A small network was shown many inputs. Here are its activations along a few directions, one row for each input.
In each table, some parts of the input vary, and every possible input appears once, in random order.
Descriptions start from the smaller parts, as in this example, which fits no table here: one of 2 separate values, together with either a single point or one of 9 places along a line or (one of 4 places along a line, together with one of 8 places around a ring).
Shared parts are said once, and a part with two or three values counts as separate values.
In the rows, zero is written as 128.

Other details of the inputs shift rows strongly along two fixed directions, in all tables alike. That doesn't count.

Rows:
R1: [127  21 179  95 146 114 122 123 130 114 120 123 174  48 117]
R2: [156  31 176  76 136  86 166 151 115 111 159  81 170  94 103]
R3: [100 147  98 171 163 113 128  86 191 121 203 139  18 135 157]
R4: [133  16 182 102 141 105 118 131 134 118 139 117 165  43 105]
R5: [112 170 124 169 139 124  96 102 186 145 182 142  29 111 117]
R6: [125  34 189  80 130  90 149 131 122 125 186  90 159  97  89]
R7: [119 158 101 175 156 128  97 100 182 120 153 147  35  92 147]
R8: [105 169 104 144 124 118 124 111 155 134 172 146  59 150 130]
R9: [138 154  93 189 149 117 108 114 156 127 173 122  57 125 177]
R10: [117 174 107 118  95 174 127 130  89 144  36 148 181 173 107]
R11: [123  17 178  68 152  87 162 131 128 104 157  98 160 108 126]
R12: [140  27 179  97 140 113 119 137 128 122 137 113 168  45 102]
R13: [108 171 124 154 138 138 100 107 157 143 143 157  74 130 138]
R14: [142 179 115 181 145 122 114 125 185 120 194 130  82 122 178]
R15: [113  19 169  78 144  96 159 121 123 106 171  98 157  92 114]
R16: [102 160 110 158 140 102 115 104 183 134 206 140  19 135 123]
R17: [155 156  82 142 103 147 132 153  64 127  67 114 191 174 160]
R18: [113 177 106 145 118 117 123 120 148 143 173 137  63 154 113]
R19: [133 170 108 176 151 122  93 119 186 134 170 139  36  88 132]
R20: [144  30 169  80 145  94 166 136 122  99 150  98 153  99 118]
R21: [122  17 179  81 129 112 135 107 148 112 126 109 153  49  86]
R22: [115 180 116 125 108 165 116 129  97 144  63 154 165 166 125]
R23: [100 165 104 143 139 122 136  95 145 134 149 140  82 169 139]
R24: [124 173 110 170 132 130 101 107 182 131 155 136  36 104 117]
R25: [133 176 122 129 101 164 114 155  75 148  51 150 196 162 129]
R26: [145 180  96 137 107 162 116 152  94 133  57 141 159 143 118]
R27: [123 165 109 180 160 126  91 105 181 128 159 152  43  98 157]
R28: [141 171 105 110 110 145 152 168  70 126  67 128 179 211 143]
R29: [137  29 181  72 138  93 163 150 117 120 159  94 165 111 115]
R30: [136  44 165 100 145 117 150 121 146  95 148 115 188  81 153]
R31: [151 161  84 148 113 145 130 144  79 125  75 125 167 173 170]
R32: [126  13 169  95 151 116 127 110 138 113 121 126 166  48 118]
R33: [139 180 126 127 102 158 115 160  76 158  62 142 196 155 122]
R34: [129  36 196  84 123 108 124 128 138 131 158 106 155  59  72]
R35: [141 185 110 176 137 135 123 126 168 119 171 135  98 133 177]
R36: [128 176 123 122  96 168 118 151  80 151  52 148 190 170 107]
R37: [114 177 125 160 134 137  97 113 159 153 154 149  69 126 127]
R38: [133 183 120 139 107 159 112 147  90 154  72 147 165 154 129]
R39: [119 172 110 137 115 165 118 127  94 145  52 159 170 158 144]
R40: [149 183 104 140 109 159 138 150 107 115  90 137 190 168 171]
R41: [129 173 122 127 107 164 112 149  75 143  46 153 193 159 136]
R42: [106 165 118 162 144 109 123 103 171 133 199 131  41 151 135]
R43: [120  13 170  74 155  90 168 120 138 107 155 106 147 108 127]
R44: [153  37 153 110 133  95 135 143 107 116 151  86 174  86 139]
R45: [114 169 102 156 135 124 135 125 142 131 169 128  77 157 139]
R46: [129 174 119 115  89 168 125 142  81 144  49 143 184 167 102]
R47: [108 166 124 170 142 125  94  98 189 138 181 142  26 110 117]
R48: [103 171 115 155 134 138 102 101 166 137 139 146  66 125 125]
R49: [106   9 192  76 138 116 130 106 133 126 127 125 176  64  98]
R50: [139 162  93 121 108 173 128 138  87 130  25 145 188 146 125]
R51: [139 183 109 172 132 139 126 129 162 117 156 138 114 139 179]
R52: [122  28 203  80 131 106 120 130 133 136 161 111 166  57  83]
R53: [112 153 113 173 154 104 122 105 184 130 225 127  17 128 146]
R54: [146 161  79 147 116 145 131 138  80 124  70 124 170 172 171]
R55: [142  21 179  90 136 109 127 135 133 115 142 105 153  37  92]
R56: [146 150  75 138 111 153 140 135  68 123  51 124 193 178 172]
R57: [130  24 181  79 146  85 160 142 131 113 169 100 149 106 118]
R58: [134 167  96 148 150 117 146 120 149 115 146 127  70 158 153]
R59: [109 169 122 165 150 136  96 103 153 139 132 155  81 118 154]
R60: [147 181 108 119 113 135 148 171  88 140  99 120 158 201 136]
R61: [136  52 170 101 141 114 145 125 146  95 155 110 187  80 152]
R62: [101 162 113 158 150 113 126  91 172 127 189 137  38 153 144]
R63: [ 93 155 109 156 152  99 113  87 194 128 211 142   9 126 134]
R64: [115 166  95  99  88 152 153 134  76 139  60 144 188 197 113]
R65: [140  29 154  72 149 102 173 123 116  98 125 100 167 112 118]
R66: [119 172 107 157 131 137 108 104 166 128 126 143  59 116 122]
R67: [149  43 167  86 139  95 165 144 121 110 160  94 146  99 110]
R68: [133 179 112 103  77 140 143 162  68 149  87 127 187 190  93]
R69: [106 155 105 168 156 111 122 103 175 123 204 134  27 134 154]
R70: [143 179 106 119  85 171 128 149  82 134  38 138 177 156 106]
R71: [152 180 107 136 102 160 111 167  82 148  53 139 195 144 121]
R72: [155 171  99 115 110 140 160 166  74 122  70 119 173 196 125]
R73: [153 190 108 122  81 165 121 162  82 144  49 126 177 155  89]
R74: [131  37 175  79 122 100 158 147 107 120 168  91 180 101  98]
R75: [129 180 111 160 122 138 106 119 162 140 135 135  63 116 110]
R76: [147 172  98 123 102 170 122 153  81 129  37 142 182 145 123]
R77: [105 162 117 164 155 104 119  90 179 127 209 137  19 142 144]
R78: [136 176 115 112  91 145 150 151  62 143  88 121 186 203 109]
Description of these inputs: one of 6 places along a line, together with either one of 2 separate values or one of 5 places along a line or one of 6 places around a ring.
- The inputs of R38 and R41 match in every part but the place on the line of 6. If R67 is changed in the same way as R38 into R41, which row does it become? => R20
- Which other rows does R61 become when the choice among 2 separate values takes its other values? List them by row number. => R54
- List by row number the other rows that have the place on the line of 6 in common with R23. => R3, R10, R21, R30, R32, R39, R43, R49, R50, R56, R64, R65
- Which other rows does R53 become when the place on the line of 5 takes its other values? List them by row number. => R18, R29, R67, R78
- List by row number the other rows that have the place on the line of 6 in common with R33. => R2, R6, R14, R19, R34, R44, R52, R60, R68, R71, R73, R74

Rows:
R79: [133  69 148 120 133 111 116 124 136 126 139 118 131  71 115]
R80: [119 191 107 161 135 134 123 120 155 134 151 152  92 153 154]
R81: [144 140 108  99 104 154 161 155  67 112  47 121 219 176 141]
R82: [131  66 147 108 131 100 136 129 127 123 161 106 121 101 112]
R83: [116 191  92 165 136 127 114 119 133 141 140 142  68 173 147]
R84: [109 194  97 163 131 134 119 109 143 141 146 144  71 175 143]
R85: [129  87 165 114 129 122 118 121 149 124 141 124 126  73 105]
R86: [114 190 102 170 133 147 102 102 150 145 126 155  82 138 144]
R87: [127 152 122  86  87 157 151 161  59 139  53 132 223 186 103]
R88: [132  81 154 120 137 117 115 128 145 123 140 117 127  73 104]
R89: [136 201 104 168 132 135 120 127 160 133 150 139  80 152 151]
R90: [112 199 107 164 128 155 102 113 150 138 124 162  82 138 134]
R91: [139 138 106  93 101 149 167 149  61 119  45 124 203 185 117]
R92: [144 144 118 108 103 150 141 162  58 135  58 125 224 176 142]
R93: [126  65 143 110 143 120 130 112 150 109 124 126 124  85 122]
R94: [141  77 155 118 141 109 135 136 145 116 168 103 130  91 125]
R95: [120  72 161 117 141 111 134 117 142 119 164 118 144 105 138]
R96: [140  70 149 119 137 106 134 134 134 117 163 107 136  91 136]
R97: [123  71 155 120 143 113 113 115 134 131 139 130 129  79 123]
R98: [123 207  99 159 125 131 120 124 153 138 147 138  61 165 131]
R99: [132  80 151 107 135 106 137 133 136 124 162 105 118 103 102]
- The inputs of R82 and R79 match in every part but one. If R99 is changed in the same way as R82 into R79, which row does it become? => R88
- What is each input in this table made of? => one of 3 separate values, together with either a single point or one of 6 places around a ring
- Which other rows does R80 become when the place on the ring of 6 takes its other values? List them by row number. => R89, R92, R94, R95, R96

Rows:
R100: [148  98 145 117  98 148 125 145  84 127  86 116 229 118 127]
R101: [142 105 147  91 102 144 133 151  84 128  62 121 181 104  78]
R102: [108  57 191 116 155  85 120 122 173 125 218 119  72  67  99]
R103: [131  84 132  78 110 131 158 137  70 134  83 112 188 166 103]
R104: [157 102 136  97 105 136 124 165  90 133  62 118 196 101  94]
R105: [110  44 172 107 163  85 141  88 199  96 215 121  78  78 133]
R106: [143  82 123  91 120 127 165 147  65 117  86 111 204 155 144]
R107: [ 96 210  85 173 118 152 104  98 139 156 121 163  82 154 127]
R108: [125 225  87 155 115 151 130 130 143 129 148 133  70 177 127]
R109: [119 107 164  85 108 137 143 150  88 148  87 131 195 151  94]
R110: [113 195  72 165 142 127 132 108 130 128 119 147  70 193 168]
R111: [142 222  84 175 129 144 134 128 150 123 144 126  93 170 165]
R112: [108 219  82 152 123 144 138 115 154 136 133 144  78 182 129]
R113: [117 207  80 185 129 155 101 110 143 135 125 162  98 150 172]
R114: [142 202  70 187 139 129 128 128 129 126 136 122  73 181 175]
R115: [135 208  74 178 146 158 103 123 152 129  95 158  81 135 163]
R116: [155 110 141  89  95 121 159 164  92 119 109 110 205 143 101]
R117: [113 219  91 176 107 150  99 113 132 147 130 155  78 150 125]
R118: [132  37 150 117 159  68 132 115 158 124 220  96  70  75 124]
R119: [137 101 156  96 125 142 141 161  86 129  94 131 213 144 135]
R120: [114  33 159 118 163  71 132 103 170 108 229  99  46  75 110]
R121: [115  47 171 136 139  84  98 103 189 126 221 113  78  40 118]
R122: [162 100 138 108 115 150 132 159  88 117  56 114 212 102 116]
R123: [101 208  89 174 126 149  96  96 147 136 112 166  93 159 158]
R124: [122  57 185 119 161  77 112 119 181 136 227 108  72  54 122]
R125: [156 109 159 105 122 135 134 168  80 133  94 115 221 138 129]
R126: [120  37 171 115 170 100 113  85 192 107 169 131  72  41 124]
R127: [135  96 147  85 106 156 134 135  92 138  47 126 192 114  84]
R128: [124 214  80 167 128 145 144 124 153 119 137 141  88 174 174]
R129: [117 104 159  84 122 139 136 148  85 130  77 133 212 150 121]
- What is each input in this table made of? => one of 5 places along a line, together with one of 6 places around a ring
- Which other rows does R125 become when the place on the ring of 6 takes its other values? List them by row number. => R102, R109, R119, R124, R129
- Which other rows does R109 become when the place on the line of 5 takes its other values? List them by row number. => R103, R107, R112, R127
